A small network was shown many inputs. Here are its activations along a few directions, one row for each input.
In each table, some parts of the input vary, and every possible input appears once, in random order.
Descriptions start from the smaller parts, as in this example, which fits no table here: one of 4 places along a line, together with either a single point or one of 9 places around a ring or (one of 3 separate values, together with one of 8 places around a ring).
Shared parts are said once, and a part with two or three values counts as separate values.
In the rows, zero is written as 128.

Rows:
R1: [ 53 121 158 154 130 143 134 124 104 116 154 183 116 147  91]
R2: [187 121 106 159 176 133 118 133  87  97 131 155 100 116  91]
R3: [142  97 203 159 140  82 150 152 162 134 127 121 158  93 155]
R4: [142 127 138 115 104  76 149 130 176 162 114 109 171 110 188]
R5: [201 155  49  94 123 141 125 130 113 125 105 127 115 149 118]
R6: [152 163 144  97 118 100 141 108 169 161 155 112 146 165 188]
R7: [ 59  94 166 146 102 144 158 147 120 112 106 150 142  95  88]
R8: [125 150 162 137 158 118  64 111 155 146 187  89 124 158 181]
R9: [137 118 201 163 167  82 123 139 147 134 177 149 127 150 159]
R10: [191 112  63  97 116 122 154 128 113 123  63 107 127  88 109]
R11: [ 73 158 111  85  78 166 145 103 129 146 135 148 132 169 117]
R12: [ 38 148 126 131 122 174  77 121 113 125 159 120 106 169 114]
R13: [ 58 128 107 108  73 146 168 125 125 147  88 132 154 112 125]
R14: [190  83 105 148 148 132 148 152 106 102  84 127 118  63  90]
R15: [172 143  81 127 165 161  65 116 100  91 135  91  86 134 106]
- Describe the family of inputs behind these rows. => one of 3 separate values, together with one of 5 places around a ring
- Changing only the place on the ring of 5 turns R6 into R8. The same change can be made to R5. Which row results? => R15
- Change only the place on the ring of 5 in R7. List by row number the other rows that result. => R1, R11, R12, R13

Rows:
R16: [ 99 150  75  85  76 168 173 119 102 122  78 168 140 118  79]
R17: [ 97 117  80  98  68 192 183 125 102 128  79 147 128 124  81]
R18: [195 166  68  93 134 130  66 109 144 125 143  76 117 171 145]
R19: [229  92 158 136 202  99 126 140 144 120 158 126 131  96 135]
R20: [239 123 144 159 177  85 113 158 126 130 134 136 131 113 149]
R21: [ 13 145 211 169  93  98 128 112 179 174 191 141 152 178 194]
R22: [ 18 157 224 150  97 102 121 124 172 173 188 147 174 170 187]
R23: [ 80 124 104 163 156 178  82 116  68  81 167 150  82 123  70]
R24: [ 87 116  85 154 147 182  76 128  72  91 157 142 104 129  59]
R25: [147  90 155 107 118  97 185 154 152 126  58 111 171  44 131]
R26: [227 117 158 150 198  81 125 121 123 120 159 134 130 104 142]
R27: [ 92 104 109 164 142 197  85 152  75 106 128 139  68 156  63]
R28: [ 94 141  68  98  80 165 185 109  99 119  89 165 119 133  85]
R29: [185 163  72 109 131 123  73  96 135 125 147  77  90 174 162]
R30: [142 107 145 114 123  71 194 139 141 136  54 117 154  61 136]
R31: [143 104 142 102 122  76 183 159 147 123  54 120 171  53 129]
R32: [192 142  72 101 140 144  79 116 146 128 148  65  96 172 160]
R33: [ 23 146 234 153  98 114 125 129 176 178 174 144 146 185 198]
- Describe the family of inputs behind these rows. => one of 3 separate values, together with either a single point or one of 5 places around a ring
- Changing only the choice among 3 separate values turns R32 into R29. The same change can be made to R33. Which row results? => R21
